These are the activations of a small neural network, seen along a few directions. Each row is one input.
In each table, some parts of the input vary, and every possible input appears once, in random order.
A made-up example of a description, with smaller parts first: one of 2 separate values, together with either a single point or one of 11 places around a ring or (one of 4 places along a line, together with one of 5 places around a ring).
Shared parts are said once, and a part with two or three values counts as separate values.
In the rows, zero is written as 128.

Other details of the inputs vary at random and push rows far along three fixed directions, the same in every table; ignore that.

Table:
r1: [147 185 128 143 134 162 108 174  76 130 176 148]
r2: [148 159 198 154 117 148 172 133 133 144 150 192]
r3: [163 171 131 114 133 196  93 143 120 103 125 164]
r4: [138  93 197 150 126  93 181  55 167 192  74 164]
r5: [116 112  61 100 177 119 125 125 169 106  93  81]
r6: [147 154 135 158 133 205 142 140  65 109  81 134]
r7: [ 81  85 127 138 125  68 128  99 146 139 115  86]
r8: [137 133 155 157 109 172 102 152 128  94 120 127]
r9: [ 88 143 145 130  85  68 165 142  99 165 234 141]
r10: [111  77  57 109 131  76 105 135 151 103 106  44]
r11: [117 140  79  72 131  93 110 121 128 115 163 124]
r12: [110 160 120 141 125 124 135 175 109 121 189 118]
r13: [165 134 154 154 117 182  78 152  97 104 109 146]
r14: [190 148 198 148 116 178 140 118 109 162 102 210]
r15: [110 102 178 126 103  60 168  60 174 148 126 141]
r16: [103  89 178 167 120  91 132  72 155 151  83 111]
r17: [170 108 135 128 132 166 128 138 157 109  75 137]
r18: [181 141 146 154 125 185  92 157  94 130 100 148]
r19: [ 95 183 174 165 122 111 169 144  93 182 202 164]
r20: [159 100 200 147 128  83 157  49 154 169  82 164]
r21: [112 119  82 105 118  90 103 140  97 137 177  94]
r22: [134  34 112 145 152 143  93 117 163  99  20  56]
r23: [ 74 166  72 111 135  89 141 167  98 162 210 103]
r24: [145 126 112 133 130 154  69 132 117  98 103 104]
r25: [149 150 135 127 146 211 133 168 125 121 127 164]
r26: [ 97 155  35  83 152 111 171 112 100 116 145 108]
r27: [108 108 130 115 138 103 139  98 164 132 109 125]
r28: [160 111  95  95 142 156  97 133 135 108 103 123]
r29: [100 146 140 100 102  77 182 123 126 162 216 162]
r30: [ 97  74 129 136 101  60 124 104 151 115 123  87]
r31: [116 150  54  77 135 149 104 185 134  68 166 106]
r32: [129 137 105 115 155 173 108 136 160 100  94 120]
Description of these inputs: one of 2 separate values, together with either a single point or (one of 3 separate values, together with one of 5 places around a ring).
Changing only the choice among 2 separate values turns r6 into r26. The same change can be made to r7. Which row results?
> r27
Change only the choice among 2 separate values in r2. List by row number the other rows that result.
> r12

Table:
r33: [122 131 157 118 124 105 160  62 139 141  89 142]
r34: [ 60 151  63 102 146  88 116 179 152 128 216  97]
r35: [108  86  94 139 137  89 124 117 131  87  89  53]
r36: [125 169  72  84 151 212 129 191 106  91 161 134]
r37: [ 86 144  53 109 124  90 150 175  93 119 213  73]
r38: [ 83 125  40  93 157  90  86 127 114 142 156  78]
r39: [ 89 126 160 143 105 103 186 133 143 150 157 141]
r40: [137 203 154 155 108 199 173 210  92 118 211 181]
r41: [ 85  87 177 176 120 105 151  93 136 146 100 113]
r42: [ 98 165 166 139 113 104 178 101 148 144 157 153]
r43: [107  95 111 126 117 102 154 100 107 152 105 111]
r44: [109 175  85 103 158 211 120 172 111  91 161 140]
r45: [ 79 169 137 119 109  86 164 180 131 174 246 159]
r46: [109  99 156 128 119 110 183 103 169 139 101 138]
r47: [164  92 164 149 121  87 138  77 121 184 101 137]
r48: [116  87  76  75 145 112 145 104 157 111  73  94]
r49: [127 105 101 127 162 196 117 146 176  66  53 109]
r50: [125 118 160 136 124  93 177  88 156 117 101 140]
r51: [144 108 151 133 140  86 135  99 184 126  99 134]
r52: [179 129 136 118 135 196 149 131 123 106  77 159]
r53: [126  92 168 128 124 101 154 107 189 160 109 149]
r54: [152 112 171 153 125  76 128  73 106 171 100 142]
r55: [106  94 103 142 143  89  77 120 155 119  99  46]
r56: [ 94 205 107 111 111  98 168 111  90 160 202 163]
r57: [152  52 192 115  89  91 110  48 164 112  96 140]
r58: [136 182  59 101 162 195  81 182 116 113 149 143]
r59: [151  98 182 156  70 165  66 169 115  75 126 124]
r60: [174 146 207 170 133 196 115 129 173 122  74 176]
r61: [126  70 197 142  63  81 112 109 168 103 128 127]
r62: [145 100 110 131 171 194  84 154 194  85  61 119]
r63: [135  87  68  88 147  99 109 109 162 139  82  96]
r64: [ 99  99  88 141 134 100 104 101 122 110  81  46]
r65: [132 126 107 117 127  87 162  85 117 125 107 134]
r66: [135  85 166 144 119  95 133  86 126 189  93 135]
r67: [140 103 208 200 133 186  96 146 133 139  81 148]
r68: [104 140  64  79 160  91  98 111 153 124 161  81]
r69: [130 130 180 150 109  84 169 133 150 172 179 157]
r70: [115 151 173 166  89  92 191 124  65 183 198 156]
r71: [ 63 174  70 109 128  92 141 157 132 107 199  82]
r72: [137 138 123 120 133  87 117  82 145 158 110 127]
r73: [ 90 131 149 149 119 105 159  87  96 169 142 150]
r74: [170 105 123 164 155 177  62 176 127  78  62  88]
r75: [183  90 115  87 111 173  58 124 152  51  69 128]
r76: [145 124 174 137 142 197 143 108 135 120  59 173]
r77: [ 78 124 164 167 113 100 156 102  97 170 149 133]
r78: [137 139 170 129 118  91 175 120 160 174 177 172]
r79: [143 111  99 114 122  99 172  91 127 141 114 130]
r80: [126  67 105  87  96  90  87 116 186  64 118  92]
r81: [152 160  77  90 154 178 122 156 106  68 103 130]
r82: [150 159 125 127 121 200 151 160  99 128 115 179]
r83: [152 119 128 154 151 182  69 163 179  79  62  92]
r84: [103 190 134 104 123 101 186 118  86 143 223 172]
r85: [110 107  77 121 139 102 110  82 120 110  76  63]
r86: [120  56 111 120  80  81  58 120 125  85 114  61]
r87: [143 147 149 105 133  82 145  92 127 154 136 163]
r88: [ 87  98 168 160 123 107 164 103 166 132 107 125]
r89: [111 108 138 135 128 110 161  68 138 154  90 150]
r90: [150 142 112 105 124  83 152 111 125 178 169 156]
r91: [ 73 135  63 124 133  95 115 139 120 104 152  48]
r92: [104 135  47  73  88  91  67 153  87  90 211  92]
r93: [160 131 190 181 123 181 149 146 138  88  76 151]
r94: [132 139 137  99 138  92 122  81 153 153 114 132]
r95: [ 92  65  91 131 131 104 130 134 140 109  87  54]
r96: [151 173  73  94 150 208 136 182  98  87 173 136]
r97: [ 83 162  42  55 162  98 114 142 136 137 191 116]
r98: [129 146 143 161 113 196 135 183  72 129 132 142]
r99: [102 198 141 144 112  68 139 153  50 185 247 150]
r100: [148 107 192 175 107  87 145 109 102 195 140 142]
r101: [184 199 191 135 127 206 150 168  93 165 203 228]
r102: [104 140 132 150 115  81 151 117  77 139 157 112]
r103: [110  86  88  93 173 111  98  96 180 122 100  92]
r104: [145 204  73 116 150 194  61 191  76 110 158 115]
r105: [131 127  40  51 156  83 124 128 145 129 157  97]
r106: [134 105 186 163 124  77 143 107 166 141 114 138]
r107: [146 147 138 154 126 196  92 204  79 145 143 139]
r108: [139 144 171 165 119 186 110 200 103 146 151 153]
r109: [102 117  52  61 160  97 117 138 153 135 168  95]
r110: [170 143 148 162 131 189 124 130  76 100  79 153]
r111: [186 110 170 169 117 188 145 117  94 128  66 157]
r112: [177 120 177 155 124 193 166 135 152 106  77 163]
r113: [147 222 195 153 118 222 154 145  86 135 178 212]
r114: [199 119 100 125 161 179  78 135 135  89  39 129]
r115: [143  98 125  96  76  82 100  84 138 113 134 142]
r116: [140  96 160 104 131  97 148  82 164 176  96 156]
r117: [161 145 172 183 130 185  73 151 101 134  89 122]
r118: [151 138  79 133 147 177  81 214 109  97 148  89]
r119: [ 94 128 181 171 117  92 129 113 102 195 164 145]
r120: [169 158  92 100 170 183  86 164 122  86 130 130]
What is each input in this table made of?
> one of 8 places around a ring, together with either a single point or (one of 2 separate values, together with one of 5 places around a ring)
Changing only the place on the ring of 8 turns r71 into r64. The same change can be made to r83. Which row results?
> r117
Changing only the place on the ring of 8 turns r44 into r49. The same change can be made to r101. Which row results?
> r78
A walk changes only the place on the ring of 8. It starts at r40 and steps to r112. List the rest of the walk in order.
> r96, r52, r79, r111, r70, r37
Change only the choice among 2 separate values in r108. List by row number the other rows that result.
> r95
Change only the place on the ring of 5 in r55. List by row number the other rows that result.
> r67, r74, r108, r118
Which other rows agree with r48 in the place on the ring of 8? List them by row number.
> r33, r52, r75, r76, r81, r87, r94, r97, r105, r116
